A small network was trained on invented records. Each row is its activation on one of them, seen along a few directions.
After each row come some of the record's fields: ZAFA, VOZ, REZOK, MEV, NURUK, NOZEK, BOV, LEM.
Not every record has every field; a missing one is written missing.
Other fields move the rows too, some of them a lot.
In the rows, 500 means zero.
Strong random noise was added to every row along 5 fixed directions; ignore it. To show where, here is one row again and again, with new noise each time:
[542 456 467 369 725 650 469 360 506 487 572 416 555 488 564 534 477 498
 561 415 568 582 599 451 526 566]
[601 419 509 348 687 636 454 350 502 485 588 423 557 482 463 588 453 476
 600 383 540 541 616 346 522 536]
[410 412 376 477 647 699 452 434 457 576 565 288 571 428 349 617 439 330
 616 440 505 545 658 362 517 529]
[448 434 488 454 315 384 521 504 460 585 377 444 636 497 315 431 522 531
 594 576 377 396 438 339 447 433]
[579 378 529 280 584 581 475 302 438 535 498 365 693 438 265 488 554 559
 633 426 464 393 566 151 437 556]
[345 444 393 453 521 590 512 457 445 616 413 307 656 432 319 423 575 480
 561 532 444 436 511 338 416 551]
[586 427 582 358 469 501 506 444 523 539 423 479 587 492 300 467 557 568
 556 436 422 379 445 220 393 494]

[436 538 599 513 516 546 553 678 662 578 325 546 441 540 466 372 668 588
 306 467 431 396 275 421 271 553] : ZAFA=nuveb, VOZ=missing, REZOK=missing, MEV=missing, NURUK=missing, NOZEK=missing, BOV=missing, LEM=missing
[677 424 625 460 628 521 400 453 521 420 647 529 487 571 550 628 403 463
 519 416 569 542 621 427 540 509] : ZAFA=missing, VOZ=missing, REZOK=missing, MEV=missing, NURUK=missing, NOZEK=missing, BOV=missing, LEM=missing
[479 450 442 454 395 381 501 450 455 524 475 470 607 525 519 497 404 501
 642 592 454 546 531 528 587 409] : ZAFA=nuveb, VOZ=missing, REZOK=missing, MEV=missing, NURUK=missing, NOZEK=missing, BOV=missing, LEM=missing
[478 458 483 528 687 659 432 508 528 506 564 413 507 515 519 554 480 412
 477 438 564 544 597 461 457 578] : ZAFA=missing, VOZ=missing, REZOK=missing, MEV=missing, NURUK=missing, NOZEK=missing, BOV=missing, LEM=missing
[367 488 470 556 456 624 529 547 497 633 448 377 553 366 250 536 450 407
 497 535 447 411 521 364 411 555] : ZAFA=fonim, VOZ=sizi, REZOK=telot, MEV=missing, NURUK=missing, NOZEK=missing, BOV=missing, LEM=missing
[559 496 485 521 345 391 549 531 505 480 501 559 424 531 551 587 374 503
 598 505 476 560 494 529 609 399] : ZAFA=nuveb, VOZ=sizi, REZOK=telot, MEV=missing, NURUK=missing, NOZEK=missing, BOV=missing, LEM=missing
[359 481 383 413 573 578 533 414 463 585 401 348 656 452 466 363 595 562
 545 540 483 489 490 436 436 577] : ZAFA=nuveb, VOZ=missing, REZOK=missing, MEV=missing, NURUK=missing, NOZEK=missing, BOV=missing, LEM=missing
[562 535 565 575 528 562 481 511 455 497 609 490 447 467 507 640 428 440
 488 425 584 537 559 532 553 505] : ZAFA=missing, VOZ=sizi, REZOK=vuk, MEV=missing, NURUK=missing, NOZEK=missing, BOV=missing, LEM=missing
[653 611 641 388 760 683 508 366 622 429 643 509 546 339 485 555 292 443
 452 405 667 516 547 528 440 599] : ZAFA=missing, VOZ=moniv, REZOK=telot, MEV=missing, NURUK=missing, NOZEK=missing, BOV=missing, LEM=missing
[572 614 584 535 511 488 509 539 601 465 552 619 411 422 526 567 293 404
 439 472 562 534 472 605 501 460] : ZAFA=missing, VOZ=sizi, REZOK=telot, MEV=missing, NURUK=missing, NOZEK=missing, BOV=missing, LEM=missing
[402 520 560 628 491 522 427 698 525 470 467 515 406 592 504 530 596 489
 358 502 457 469 495 538 364 520] : ZAFA=missing, VOZ=sizi, REZOK=vuk, MEV=nutef, NURUK=zige, NOZEK=maf, BOV=vimu, LEM=rap
[647 459 578 501 412 361 445 483 478 444 596 568 520 570 571 593 326 460
 586 540 519 555 551 554 636 394] : ZAFA=missing, VOZ=missing, REZOK=missing, MEV=missing, NURUK=missing, NOZEK=missing, BOV=missing, LEM=missing
[544 519 609 459 493 493 478 479 449 507 528 480 626 442 411 526 520 546
 447 506 535 401 477 423 436 522] : ZAFA=missing, VOZ=sizi, REZOK=vuk, MEV=missing, NURUK=missing, NOZEK=missing, BOV=missing, LEM=missing
[407 485 496 462 785 748 488 511 581 559 491 391 506 474 520 443 641 525
 368 410 547 479 482 416 353 660] : ZAFA=nuveb, VOZ=missing, REZOK=missing, MEV=missing, NURUK=missing, NOZEK=missing, BOV=missing, LEM=missing
[508 532 612 429 463 461 519 474 502 538 462 503 667 398 373 416 457 553
 415 614 493 359 448 441 400 535] : ZAFA=missing, VOZ=sizi, REZOK=telot, MEV=missing, NURUK=missing, NOZEK=missing, BOV=missing, LEM=missing
[624 326 507 234 717 646 431 259 425 449 599 412 668 494 389 578 527 533
 676 354 499 520 671 231 570 562] : ZAFA=nuveb, VOZ=missing, REZOK=missing, MEV=poni, NURUK=zige, NOZEK=maf, BOV=zizak, LEM=ped
[594 533 484 409 581 497 538 381 521 449 539 547 450 522 708 428 542 660
 492 415 583 553 509 527 551 540] : ZAFA=nuveb, VOZ=moniv, REZOK=telot, MEV=missing, NURUK=missing, NOZEK=missing, BOV=missing, LEM=missing
[671 479 572 470 459 454 442 425 475 445 565 537 464 512 443 530 568 591
 463 354 522 444 531 349 411 517] : ZAFA=missing, VOZ=sizi, REZOK=vuk, MEV=missing, NURUK=missing, NOZEK=missing, BOV=missing, LEM=missing
[523 481 594 505 611 608 478 609 629 523 513 513 411 535 476 595 481 431
 414 406 489 508 466 436 415 505] : ZAFA=nuveb, VOZ=missing, REZOK=missing, MEV=missing, NURUK=missing, NOZEK=missing, BOV=missing, LEM=missing
[548 504 475 583 694 624 431 485 504 425 716 488 414 497 630 778 336 306
 505 377 555 625 739 611 649 516] : ZAFA=nuveb, VOZ=moniv, REZOK=vuk, MEV=nutef, NURUK=zige, NOZEK=maf, BOV=vimu, LEM=ped
[733 419 694 378 549 462 441 443 553 426 528 596 523 581 475 515 514 601
 500 401 506 429 496 291 434 518] : ZAFA=missing, VOZ=missing, REZOK=missing, MEV=missing, NURUK=missing, NOZEK=missing, BOV=missing, LEM=missing
[588 591 610 358 439 492 546 483 616 447 441 534 615 426 378 496 290 496
 536 619 457 458 392 587 445 457] : ZAFA=missing, VOZ=moniv, REZOK=telot, MEV=vezi, NURUK=zige, NOZEK=maf, BOV=vimu, LEM=rap
[322 626 418 699 653 801 567 549 537 640 467 300 450 281 246 466 660 363
 284 340 571 355 481 364 305 661] : ZAFA=missing, VOZ=sizi, REZOK=vuk, MEV=missing, NURUK=missing, NOZEK=missing, BOV=missing, LEM=missing
[611 446 630 427 629 568 445 475 521 477 577 481 551 511 482 550 476 497
 458 467 536 475 525 402 474 551] : ZAFA=missing, VOZ=missing, REZOK=missing, MEV=missing, NURUK=missing, NOZEK=missing, BOV=missing, LEM=missing
[437 432 475 454 448 464 487 581 521 509 388 512 505 541 476 518 545 504
 549 530 411 546 496 490 524 436] : ZAFA=nuveb, VOZ=missing, REZOK=missing, MEV=poni, NURUK=zige, NOZEK=maf, BOV=zizak, LEM=rap
[398 375 520 484 491 555 462 563 439 555 438 414 618 522 382 453 574 444
 477 597 414 397 465 406 413 529] : ZAFA=missing, VOZ=missing, REZOK=missing, MEV=vezi, NURUK=tetom, NOZEK=maf, BOV=zizak, LEM=ped
[481 602 399 598 629 613 514 450 529 475 599 446 363 433 526 672 455 342
 528 361 573 596 674 562 590 508] : ZAFA=nuveb, VOZ=sizi, REZOK=vuk, MEV=nutef, NURUK=zige, NOZEK=fos, BOV=vimu, LEM=rap
[571 532 562 432 550 388 518 521 507 454 476 690 453 626 778 324 707 800
 377 480 490 482 390 632 474 530] : ZAFA=nuveb, VOZ=sizi, REZOK=vuk, MEV=poni, NURUK=zige, NOZEK=maf, BOV=vimu, LEM=ped
[557 523 536 375 398 430 579 490 569 501 274 604 495 540 539 298 678 662
 466 573 447 454 283 483 382 483] : ZAFA=missing, VOZ=missing, REZOK=missing, MEV=vezi, NURUK=tetom, NOZEK=fos, BOV=zizak, LEM=rap
[753 505 702 457 376 379 470 624 602 401 483 750 288 589 587 726 397 502
 563 405 418 523 480 496 534 357] : ZAFA=nuveb, VOZ=sizi, REZOK=vuk, MEV=nutef, NURUK=tetom, NOZEK=maf, BOV=vimu, LEM=rap
[552 536 479 441 574 521 526 365 418 491 567 431 531 453 571 389 577 614
 463 461 606 473 554 459 535 592] : ZAFA=missing, VOZ=sizi, REZOK=telot, MEV=missing, NURUK=missing, NOZEK=missing, BOV=missing, LEM=missing
[198 471 308 546 626 571 504 564 475 547 414 432 556 587 796 332 630 542
 418 649 497 624 456 792 517 578] : ZAFA=nuveb, VOZ=missing, REZOK=missing, MEV=vezi, NURUK=zige, NOZEK=maf, BOV=zizak, LEM=ped
[478 448 464 650 200 282 452 570 371 545 479 512 489 545 376 581 455 449
 572 553 421 435 557 444 530 347] : ZAFA=missing, VOZ=sizi, REZOK=vuk, MEV=missing, NURUK=missing, NOZEK=missing, BOV=missing, LEM=missing
[603 574 619 531 598 575 517 665 731 473 483 658 260 601 656 563 462 470
 354 355 530 582 377 591 430 465] : ZAFA=nuveb, VOZ=missing, REZOK=missing, MEV=missing, NURUK=missing, NOZEK=missing, BOV=missing, LEM=missing
[643 486 571 410 506 551 494 408 474 476 614 571 468 511 481 624 482 521
 591 393 494 540 569 378 535 489] : ZAFA=nuveb, VOZ=sizi, REZOK=vuk, MEV=poni, NURUK=zige, NOZEK=fos, BOV=vimu, LEM=ped
[378 405 498 573 440 547 486 715 556 584 410 483 483 552 320 555 551 390
 463 491 353 462 448 396 427 455] : ZAFA=nuveb, VOZ=missing, REZOK=missing, MEV=poni, NURUK=zige, NOZEK=maf, BOV=zizak, LEM=ped

Which values does each new row have?
[326 542 383 613 435 428 490 512 372 555 495 391 617 472 526 454 524 489
 471 610 543 483 555 617 490 505] : ZAFA=missing, VOZ=sizi, REZOK=vuk, MEV=missing, NURUK=missing, NOZEK=missing, BOV=missing, LEM=missing
[448 481 453 440 447 430 522 456 474 537 436 454 613 515 525 423 488 548
 567 578 469 514 480 517 512 472] : ZAFA=nuveb, VOZ=missing, REZOK=missing, MEV=missing, NURUK=missing, NOZEK=missing, BOV=missing, LEM=missing
[397 479 512 570 624 674 501 632 543 560 504 438 504 532 406 487 618 400
 356 488 521 471 464 436 370 595] : ZAFA=missing, VOZ=missing, REZOK=missing, MEV=poni, NURUK=zige, NOZEK=fos, BOV=zizak, LEM=ped
[619 394 516 310 593 496 466 365 497 413 529 577 536 612 657 526 475 573
 611 451 494 601 532 518 600 466] : ZAFA=nuveb, VOZ=missing, REZOK=missing, MEV=vezi, NURUK=zige, NOZEK=maf, BOV=zizak, LEM=ped
[423 565 462 685 481 453 546 556 542 507 516 540 353 539 656 528 492 493
 376 482 529 554 504 689 516 454] : ZAFA=nuveb, VOZ=sizi, REZOK=vuk, MEV=missing, NURUK=missing, NOZEK=missing, BOV=missing, LEM=missing
[525 486 498 515 429 356 458 462 417 473 579 487 584 547 626 526 352 472
 571 629 536 583 567 648 663 424] : ZAFA=missing, VOZ=missing, REZOK=missing, MEV=missing, NURUK=missing, NOZEK=missing, BOV=missing, LEM=missing
[521 399 575 426 763 631 408 435 479 478 585 412 611 522 541 470 597 564
 419 465 569 456 589 368 414 668] : ZAFA=missing, VOZ=missing, REZOK=missing, MEV=missing, NURUK=missing, NOZEK=missing, BOV=missing, LEM=missing
[511 458 565 534 500 510 469 624 585 528 515 520 432 549 466 622 424 401
 476 467 451 519 490 467 477 439] : ZAFA=nuveb, VOZ=missing, REZOK=missing, MEV=missing, NURUK=missing, NOZEK=missing, BOV=missing, LEM=missing
[224 460 385 606 674 747 502 720 597 597 390 425 413 556 556 448 641 398
 334 498 450 541 407 597 360 583] : ZAFA=nuveb, VOZ=missing, REZOK=missing, MEV=vezi, NURUK=zige, NOZEK=maf, BOV=zizak, LEM=ped
[440 492 425 561 447 484 475 488 485 584 551 442 497 407 353 609 436 398
 503 481 494 447 577 431 547 505] : ZAFA=nuveb, VOZ=sizi, REZOK=telot, MEV=missing, NURUK=missing, NOZEK=missing, BOV=missing, LEM=missing
[507 550 497 406 647 634 515 519 608 486 411 512 514 513 495 369 609 616
 460 501 511 486 396 508 406 552] : ZAFA=missing, VOZ=missing, REZOK=missing, MEV=poni, NURUK=zige, NOZEK=maf, BOV=vimu, LEM=rap
[407 538 502 460 388 548 578 584 617 572 302 474 467 449 359 436 605 474
 504 518 444 419 326 446 364 437] : ZAFA=nuveb, VOZ=missing, REZOK=missing, MEV=vezi, NURUK=tetom, NOZEK=fos, BOV=zizak, LEM=rap
[593 547 429 638 231 249 567 441 432 543 536 564 305 467 445 584 509 493
 549 352 490 466 576 462 683 375] : ZAFA=nuveb, VOZ=sizi, REZOK=vuk, MEV=missing, NURUK=missing, NOZEK=missing, BOV=missing, LEM=missing
[292 522 319 486 711 610 494 376 342 513 590 272 701 407 679 381 541 531
 440 641 636 553 617 642 567 657] : ZAFA=missing, VOZ=sizi, REZOK=telot, MEV=missing, NURUK=missing, NOZEK=missing, BOV=missing, LEM=missing
[494 525 495 528 552 482 538 340 382 484 548 436 591 435 565 407 574 623
 480 494 607 446 597 490 521 624] : ZAFA=missing, VOZ=sizi, REZOK=vuk, MEV=missing, NURUK=missing, NOZEK=missing, BOV=missing, LEM=missing
[519 320 496 390 539 490 404 394 349 476 583 417 688 547 482 556 454 463
 618 601 466 525 635 454 620 493] : ZAFA=missing, VOZ=missing, REZOK=missing, MEV=vezi, NURUK=zige, NOZEK=maf, BOV=zizak, LEM=ped
[278 620 318 578 556 550 540 419 420 572 488 336 581 431 613 370 453 479
 419 669 594 601 569 766 527 588] : ZAFA=missing, VOZ=sizi, REZOK=telot, MEV=missing, NURUK=missing, NOZEK=missing, BOV=missing, LEM=missing
[596 374 534 266 435 332 487 258 323 448 504 474 782 557 535 371 545 655
 657 654 495 435 523 438 568 518] : ZAFA=missing, VOZ=missing, REZOK=missing, MEV=vezi, NURUK=tetom, NOZEK=fos, BOV=zizak, LEM=ped
